Each row below holds a small network's activations on one input, seen along a few directions.
Each table varies a few parts of the input and shows all the possible inputs, shuffled.
Descriptions start from the smaller parts, as in this example, which fits no table here: line(6) and (point or line(9) or (values(3) and ring(8))).
Shared parts are said once, and a part with two or three values counts as separate values.
In the rows, 128 means zero.

Other details of the inputs shift rows strongly along three fixed directions, in all tables alike. That doesn't count.

Table:
r1: 165 153 131 110  86  99  86 137 128 146 149 105 147
r2:  81 137 125 166 137 130 167 110 126 122 121 153 107
r3: 151 135 134 111  84 110  89 163 144 148 147 115 123
r4: 114 176 140 156 175 150  98 134 182 166 187 106 191
r5:  84  98 114 148 173 131 211  70  97  96  91 149 113
r6:  92 107 145 176  55 149 123 169 150 132 145 177  69
r7: 135  93 109 128 129  94 181 146  82  70  72 140  73
r8: 116 132 116 137 125 119 139 123 139 135 125 131 122
r9:  88 175 145 177  58 154  88 170 150 135 156 172  80
r10: 171 105 120  73 195 124 135  95 114 127 121  81 190
r11:  87 119 123 143 174 149 183  91 103 100  96 151 112
r12:  66 135 123 182 108 143 161 135 146 127 126 169  83
r13: 200  96 127  37  59 106  73 172  97 116  94 110  86
r14: 109 204 130 169 178 134  93 114 175 165 183 116 185
r15: 127 161 150 162 106 152  61 171 184 167 191 133 150
r16: 175  79 126  91 208 115 160  75 113 135 130  71 218
r17: 216 114 123  36  80  93  74 134  79 113  97  94 124
r18: 161  89 131  69  58 125 102 171  96 103  87 139  59
r19: 132 121 117 113 118 110 141 128 121 128 107 123 114
r20:  84 129 124 162 130 130 169 110 122 117 115 156  99
r21: 109 145 121 140 135 141 123 131 142 130 126 140 117
r22: 106 114 128 135 142 150 162  98  99 100 107 148 119
r23: 152 151 130 123  75 105  88 140 132 143 149 121 129
r24:  82 144 125 171 111 129 147 125 136 127 130 161  93
r25: 157 167 134 122  78 103  77 148 138 153 157 110 143
r26: 125 128 109 129 213 117 176  71 133 138 127  94 195
r27: 140 131 132 113 111 133 116 125 107 116 119 131 121
r28:  93 114 118 169 199 138 202 124 105  66  87 155 105
r29: 144 119 122 113 212 118 157  82 138 144 146  79 213
r30:  82 184 129 183 122 153 102 152 179 153 162 154 118
r31:  88 151 154 190 116 172  99 165 178 154 180 155 130
r32: 121  36 135 103 111 161 179 130  75  79  67 165  66
r33: 162 121 123  97 136 104 133  97 103 126 124  98 164
r34: 138 127 119 104 122 127 122 134 118 120 101 129 107
r35: 132 144 149 148  96 150  70 172 166 156 172 135 133
r36: 182 105 134  93 157 109 118 117 129 151 145  79 194
r37: 174 143 121  79 116 109  85 146 124 137 113 102 131
r38: 137 107 124  93  97 123 133 132  82  93  74 149  64
r39: 182 114 137  99 129 108  96 134 139 156 153  86 179
r40: 132 107 129 114  95 121 129 146 126 127 121 129 105
r41:  62 143 126 180 186 161 177  90 130 113 124 161 124
r42: 123 124 124 136 180 127 151  99 148 144 154 103 182
Description of these inputs: values(2) and (point or (line(4) and line(5))).
Changing only the values(2) part turns r32 into r39. The same change can be made to r28. Which row results?
> r7
Changing only the values(2) part turns r38 into r20. The same change can be made to r10. Which row results?
> r42
Change only the values(2) part in r35. List by row number the other rows that result.
> r16

Table:
r43: 137  86 125 106 138 132 164 118  89  96  88 132 110
r44:  85 128 132 170 121 153 145 130 140 126 131 163 101
r45:  72 145 139 186 107 156 128 150 154 128 150 171  92
r46: 127 147 132 147 112 127 107 142 148 141 154 128 138
r47: 142 134 123 117 136 121 119 123 136 138 138 110 154
r48: 176 129 134  82  15 106  53 201 118 127 111 136  58
r49: 145 133 127 112 148 124 117 123 130 134 136 110 152
r50: 143 133 129 116 133 117 118 125 133 144 139 109 150
r51: 166 104 127  77  67 114 102 162 100 112  92 130  78
r52: 126 150 135 144 121 134 106 147 147 139 148 128 135
r53: 125 147 135 143 113 124 109 141 148 148 154 126 135
r54: 144 131 124 117 144 120 123 117 133 136 136 106 161
r55: 149 130 128 119 145 121 115 119 130 137 134 111 156
r56: 128  99 123 106 153 133 158 107 106 108 101 127 123
r57: 147 131 125 118 139 119 121 120 132 135 137 107 158
r58:  73 146 137 183 113 157 132 147 154 130 151 169  96
r59: 133 110 119 112 158 127 154 101 117 121 116 113 151
r60: 152  96 130  97  98 112 132 133  99 113 103 127 103
r61:  86 143 134 179 139 152 138 125 152 137 148 153 127
r62: 135 110 122 113 160 130 147 102 115 124 113 119 145
r63: 150 132 129 121 143 121 114 121 131 137 137 112 156
r64: 102  91 129 138 143 138 183 104 105 106 104 145 111
r65: 126 148 131 145 112 127 108 142 149 142 154 128 137
r66: 143 133 127 111 152 124 119 120 131 134 135 109 154
r67: 101  95 122 135 148 148 175 103 109 108  99 150 108
r68:  94 130 117 134 105 129 165 112  85  87  79 166  63
r69: 146 134 129 115 147 125 119 127 130 134 134 109 156
r70: 124 150 132 137 129 136 110 140 149 143 144 124 138
r71: 118 165 110 147 143 100 136 125 133 125 120 127 120
r72: 133 110 127 116 145 123 150 109 116 126 119 118 140
r73: 127 146 134 141 128 130 108 140 144 138 152 128 138
r74: 144 133 128 113 139 117 121 120 133 146 139 106 154
What is each input in this table made of?
> values(2) or (line(5) and line(6))
Which other rows belong to the same alternative as r71? List them by row number.
> r68
Change only the line(5) part in r59. List by row number the other rows that result.
> r56, r67, r70, r74
Change only the line(6) part in r56. List by row number the other rows that result.
> r45, r49, r58, r66, r73

Table:
r75: 169 152 128 118  85  99  78 154 130 139 143 111 136
r76:  62 136 128 198 167 144 183 113 146 121 146 152 126
r77:  96 133 134 164 112 134 138 116 124 127 129 161 105
r78: 148 113 120 113 144 112 150 106 100 110 113 109 151
r79:  56 140 132 181 149 177 155 116 162 139 154 157 126
r80: 154  93 116  92 168 101 174  99  94 103  99  99 145
r81: 164  71 116  66 131 125 137 106  88 108  79 120 110
r82: 154 156 134 137 170 121  88 136 166 157 171 102 185
r83: 168  91 114  91 157 104 158  92  82 100  90 104 152
r84: 141  90 126 118 184 144 168  93 100 103 105 121 159
r85: 115 157 139 152 141 137 107 155 166 147 174 121 155
r86: 148  86 124  90 137 127 143 127 108 113  89 120 115
r87: 126 154 129 149 124 121 121 131 139 135 153 117 155
r88:  88 114 118 150 126 140 170 102 125 117 112 160  98
r89: 122 161 121 130 138 122 121 112 154 157 160 108 166
r90: 118  93 120 107 163 148 165  94 112 117 106 126 136
r91: 118 155 138 156 144 136 104 152 167 147 171 125 153
r92:  99 120 127 166  94 123 140 149 131 111 120 167  67
r93:  91 146 132 173 104 138 142 140 136 122 146 147 116
r94: 135 172 137 134 136 115 103 116 145 159 170  99 182
r95:  99 128 130 132 126 154 133 126 145 136 139 136 126
r96: 170  92 123  97 175 129 142 100  98 108 105 106 163
r97: 142 175 122 123 135 111  94 118 164 170 172  95 182
r98: 103 134 119 141 132 132 148 106 137 136 133 136 131
r99:  72 135 146 187 126 172 140 127 144 129 146 175 103
r100:  69 115 134 173 136 165 165 138 146 123 123 166  97
r101: 111 181 105 122 180 117 151  98 105  86  78 133 112
r102: 111 174 105 119 227 141 148  94  98 100  94 120 143
r103: 141  86 131 104 197 142 166  72  90 112 101 116 163
r104:  52 143 125 192 120 155 160 115 153 133 142 174  99
r105: 120 115 145 129  59 147 105 159 117 118 118 166  63
r106: 154 144 124 123 130  96 105 138 137 140 145 105 145
r107: 134  98 115 123 187 110 178  89 105 107 108 113 148
r108: 146 150 121 126 150 105 117 123 149 155 143  98 166
r109: 153 133 136 115  97 131  94 158 129 127 140 121 131
r110:  80 143 148 169 123 168 135 132 144 134 155 154 121
r111: 204  77 114  44  49  76 104 157  76 107  56 120  57
r112: 141 100 128  91  58 133 101 156 113 118 100 148  64
r113: 163 153 134 109  83 100  74 142 127 149 143 114 132
r114: 124 106 117 143 193 126 181  76 104 108 112 120 167
r115:  80 134 127 171 117 138 160 137 144 132 129 154  98
r116: 160  82 122  72 154 122 150 118  99 115  89 101 139
r117: 191 128 137  74  58 112  65 179 116 125 129 107 117
r118:  93 112 132 167 175 153 166 118 139 114 134 150 128
r119: 130 106 117 109  66 115 123 136 108 117  95 156  64
r120: 177 141 130  82  62 112  42 169 143 155 139 113 111
r121: 162 154 135 125 142 128  86 139 149 148 164 101 182
r122: 108 120 122 136 128 125 164 126 126 127 115 132 114
r123: 150  95 128 104 154 137 150 114  99 104 108 116 147
r124: 164 147 134 115 140 116  84 151 153 147 160 101 162
r125: 130 148 142 131 163 144 113 111 142 149 161 105 182
r126: 137 107 134 110  78 126 111 176 119 112 117 143  78
r127: 137 177 138 141 120 113  87 127 152 163 172 109 167
r128:  84 112 135 167  86 156 133 165 143 121 113 183  55
r129: 129 111 131 121  93 133 112 161 132 127 110 147  85
r130:  98 132 129 161  50 125 118 174 142 130 117 175  46
r131: 152 141 144 110 109 130  83 140 132 144 148 115 142
r132: 130 128 135 128  67 116 106 142 111 125 118 151  84
r133: 151 158 134 113 134 122  85 154 164 165 161  92 174
r134: 145 177 136 130 133 110  91 120 149 165 174  96 186
r135: 113 123 122 138 120 122 152 131 130 129 115 137 108
r136: 150  85 117  87 132 101 170 118  85  95  88 112 111
What is each input in this table made of?
> values(2) and (point or (ring(5) and line(6)))
Changing only the values(2) part turns r132 into r99. The same change can be made to r83. Which row results?
> r84
Changing only the values(2) part turns r118 into r107. The same change can be made to r128. Which row results?
> r111
Change only the values(2) part in r112. List by row number the other rows that result.
> r104
Change only the line(6) part in r135. List by row number the other rows that result.
> r108, r111, r115, r122, r130
Change only the values(2) part in r93. List by row number the other rows that result.
> r117
Change only the ring(5) part in r117. List by row number the other rows that result.
> r85, r95, r110, r133
Change only the line(6) part in r136. List by row number the other rows that result.
> r76, r80, r92, r106, r107
